A small network was shown many inputs. Here are its activations along a few directions, one row for each input.
In each table, some parts of the input vary, and every possible input appears once, in random order.
A made-up example of a description, with smaller parts first: one of 4 places along a line, together with either a single point or one of 11 places along a line or (one of 3 separate values, together with one of 8 places around a ring).
Shared parts are said once, and a part with two or three values counts as separate values.
In the rows, zero is written as 128.

Other details of the inputs vary at random and push rows far along two fixed directions, the same in every table; ignore that.

Rows:
r1: [134  94 133 186 129 130 118 111 113 146 134]
r2: [168 144  76 136 114 185 104 141 128 120 112]
r3: [130  99 181  93 129  56 119 116 150  94 131]
r4: [144 164 129  71 105 106 145 127 113  85 103]
r5: [131 224 169  37 100 108 187 164 128 129 162]
r6: [124  72 123 180 162 144  93 102 136 195 117]
r7: [159 154  86 105  92 156 145 126  97 126 107]
r8: [147 135 167  93  70 103 155 153 133  95 128]
r9: [133 152  67 138 123 193 110 147 127 112 125]
r10: [100 112 158 124 118  88 136 126 145 110 159]
r11: [129  93 200 125 116  54 133 133 115  95 117]
r12: [174 138  59 117 125 169 101 133 130 129 107]
r13: [112 185  86 106 115 174 161 147 133 129 112]
r14: [123 128 152 158 172 116 122 102 115 177 211]
r15: [157 120  93 125 109 157 113 122 131 142 127]
r16: [145 169  89 104 102 159 148 111 107 116 117]
r17: [101 108 163 146 118  89 155 134 118 108 142]
r18: [115 107 193  94 143  60 133 122 146 118 102]
r19: [137 137 179  91 107  97 152 159 132 105  86]
r20: [104  91 187 130 144  82 130 104 147 148 123]
r21: [133 165  83 120  93 178 148 155 130 107 134]
r22: [105 101 118 157 157 124  89 115 144 125 150]
r23: [132 108 121 182 143 164 115 122 135 172 114]
r24: [158 124  84 133 135 139 108 118 106 132 103]
r25: [151 127  92 122 145 152 112 133 129 155  83]
r26: [112 150  87 147 127 152 138 120 113 127 141]
r27: [ 89  93 115 183 190 143  88 111 143 163 128]
r28: [ 94  81 123 197 184 153  92 123 138 161 123]
r29: [120 165  72 145 127 202 150 150 130 141 111]
r30: [ 94  86 176 153 143  76 121 130 118 105 135]
r31: [ 90  99 167 140 148  68 115 119 124 109 141]
r32: [129  93 128 153 141 129 100  91 145 143 151]
r33: [151 205 166  32  97 118 186 158 123 104 188]
Description of these inputs: one of 3 separate values, together with either a single point or (one of 2 separate values, together with one of 5 places around a ring).
Question: Which other rows does r25 become when the place on the ring of 5 takes its other values? List them by row number.
Answer: r18, r19, r27, r28
Question: Which other rows does r18 become when the choice among 3 separate values takes its other values? List them by row number.
Answer: r3, r4

Rows:
r34: [122  88 177 116 134  60 119 118 136 116 136]
r35: [148 166 133  63  82 112 156 145 117  73 113]
r36: [157 137  78 143 144 174 103 114 119 156 118]
r37: [165 146  60 141 121 195 113 117 117 150 117]
r38: [ 98 108 186 132 134  69 135 120 133 114 164]
r39: [ 98 106 185 120 142  68 134 124 137 125 162]
r40: [136 184 128  60  88 134 169 164 130  93  83]
r41: [131 130  77 163 129 181 115 135 123 132 112]
r42: [129  90 188 114 135  65 120 118 144 129 128]
r43: [136 160  85 144 149 182 125 123 121 161 142]
r44: [138 175 126  71  72 134 176 162 119  92  89]
r45: [138 156  64 145 137 197 118 132 119 148  96]
r46: [104 107 197 117 142  76 136 125 145 137 155]
r47: [135 151  81 155 133 184 123 131 121 143 152]
r48: [129  82 183 129 120  66 121 124 131 112 139]
r49: [128 181 116  61  87 129 168 164 123  81  91]
r50: [113  76 126 211 176 141  95  92 134 188 171]
r51: [ 99  61 115 218 179 136  79  96 136 154 135]
Question: Describe the family of inputs behind these rows.
Answer: one of 3 separate values, together with one of 6 places around a ring
Question: Changing only the choice among 3 separate values turns r40 into r42. The same change can be made to r44. Which row results?
Answer: r37
Question: Which other rows does r45 become when the choice among 3 separate values takes its other values? List them by row number.
Answer: r36, r43

Rows:
r52: [127 108 152 115 126  96 125 132 135 114 106]
r53: [156 158  81 107 118 166 121 129 124 126 106]
r54: [138  93 101 173 146 152  95 115 131 150 114]
r55: [147 160  83 115  98 164 138 139 112 103 118]
r56: [146 113 156 114 121  98 127 121 125 127 135]
r57: [152 162  86 102 116 166 127 138 126 123  95]
r58: [111  61 105 212 184 143  69  96 140 165 126]
r59: [121  52 175 165 146  73  99 106 137 137 134]
r60: [114 153 156  85 101 100 160 154 129  86 120]
r61: [117 128 159 117 133  95 135 125 128 123 160]
r62: [150 128  92 148 140 172 108 120 127 157 121]
r63: [104 125 159 124 133 101 137 134 135 118 143]
r64: [135 117 155 108 131  99 124 122 133 128 130]
r65: [ 96  54 187 181 154  69 107 106 138 136 164]
r66: [115  60 109 219 171 144  76  93 133 163 150]
r67: [147 145  89 133 144 164 112 113 125 153 143]
r68: [126 133  94 166 149 172 115 121 127 160 151]
r69: [119 119  89 171 137 172 117 127 125 141 112]
r70: [112 123 168 128 134 104 146 131 133 142 139]
r71: [ 81  72 192 172 173  74 116 113 143 158 156]
r72: [121 160 156  80 101  95 160 145 122  89 143]
r73: [127 176 153  58 101 110 173 155 128 109 108]
r74: [139 164  84 131 123 177 132 130 119 141 150]
r75: [121 138 151  88 101  94 150 144 127  85 120]
r76: [110 112 154 123 125  97 132 137 134 106 120]
r77: [122 135 158 106 131 101 139 125 134 128 154]
r78: [134 148 156  80 115  99 147 133 131 118 137]
r79: [102  86 122 210 180 149  97 105 134 186 155]
r80: [144 122  78 148 141 166  98 117 127 139 112]
r81: [149 198  78  95  90 179 156 147 110 105 134]
r82: [143 127  80 149 122 167 111 122 121 128 114]
r83: [120  96 119 186 171 150 101 105 134 185 139]
r84: [128 149 159  86  86  93 163 148 118  81 134]
r85: [137 120  82 160 131 171 108 125 126 134 108]
r86: [132 133  84 151 124 172 120 132 124 127 117]
r87: [118 130 154 120 115 106 143 132 127 114 152]
r88: [128 146 161  97 112 107 155 140 130 121 141]
r89: [138 116 157 107 130  93 124 120 130 125 133]
r90: [120 149 157  91  92 103 165 156 125  87 123]
r91: [137 145 154  77 111 104 146 142 132 111 111]
r92: [117 140  91 142 133 165 126 136 127 126 104]
r93: [121  97 161 131 122  95 132 133 132 122 101]
r94: [122 158  96 133 115 170 145 145 121 121 113]
r95: [143 166  93 122 116 165 138 131 115 131 150]
r96: [136 106 156 122 121 100 126 128 133 125 113]
r97: [134 134 155 112 120 105 142 124 125 127 157]
r98: [106  76 171 146 148  81 116 121 140 132 107]
r99: [124  50 177 166 146  68  98 103 133 134 137]
r100: [169 173  72 100  98 180 132 137 117 121 102]
r101: [150 147 155  75  94 102 152 140 124 107 121]
r102: [126 144  83 146 135 169 117 125 124 128 135]
r103: [130  71 104 200 159 141  80  96 126 152 135]
r104: [111 140  89 157 145 174 122 132 128 138 118]
r105: [138 114  93 167 145 168 105 117 127 160 103]
r106: [136 127  80 147 135 164 105 120 126 129 113]
r107: [118 153 164  89  95 101 166 154 127  95 134]
r108: [ 98  95 177 144 147  79 122 117 138 128 162]
r109: [103 119 169 128 148 100 138 127 138 143 139]
r110: [138 144  92 136 149 169 114 120 132 157 132]
r111: [ 92 117 166 136 141 100 138 133 136 127 136]
r112: [119 128 158 101  97  98 156 149 127  96  93]
r113: [116 127 151 116 121  97 137 131 125 101 141]
r114: [157 159  95 114 118 162 131 124 118 139 139]
r115: [128 150  88 143 144 169 118 121 126 148 152]
r116: [137 181  99  98 121 165 145 141 127 129 130]
r117: [149 177  92 107 112 172 143 133 120 133 143]
r118: [149 167 100 103 109 167 146 144 120 133  97]
r119: [117  64 184 165 161  75 104  98 140 162 166]
r120: [121 123  83 160 145 168 109 124 129 140  97]
r121: [123 104 155 119 123  84 125 125 128 102 121]
r122: [137 115 145 108 119  95 125 127 126 107 115]
r123: [135 141  93 135 145 171 117 125 129 154 106]
r124: [157 143  81 125 129 163 109 119 122 134 113]
r125: [135 145 168  81 104  95 158 143 130 116 129]
r126: [161 131  86 140 126 163 108 116 119 140 119]
r127: [ 85  72 191 175 156  78 123 118 139 145 151]
r128: [128 138 153  88 112 103 147 143 131 111  91]
r129: [151 193  79  94 115 177 143 135 118 126 139]
r130: [126 145 155  78  93  88 156 147 122  76 120]
r131: [114 150 159  94 119 102 153 145 132 113 141]
Question: Describe the family of inputs behind these rows.
Answer: one of 2 separate values, together with one of 4 places along a line, together with one of 10 places around a ring
Question: Changing only the place on the line of 4 turns r53 into r124. The same change can be made to r115. Which row results?
Answer: r61
Question: Changing only the place on the line of 4 turns r66 into r86. The same change can be made to r82. Which row results?
Answer: r85
Question: Which other rows does r105 become when the place on the ring of 10 takes its other values? List them by row number.
Answer: r69, r70, r79, r83, r93, r94, r112, r118, r127
Question: Which other rows does r93 become when the place on the line of 4 takes its other values? List them by row number.
Answer: r54, r59, r99
Question: Which other rows does r126 become when the choice among 2 separate values takes its other values? List them by row number.
Answer: r124
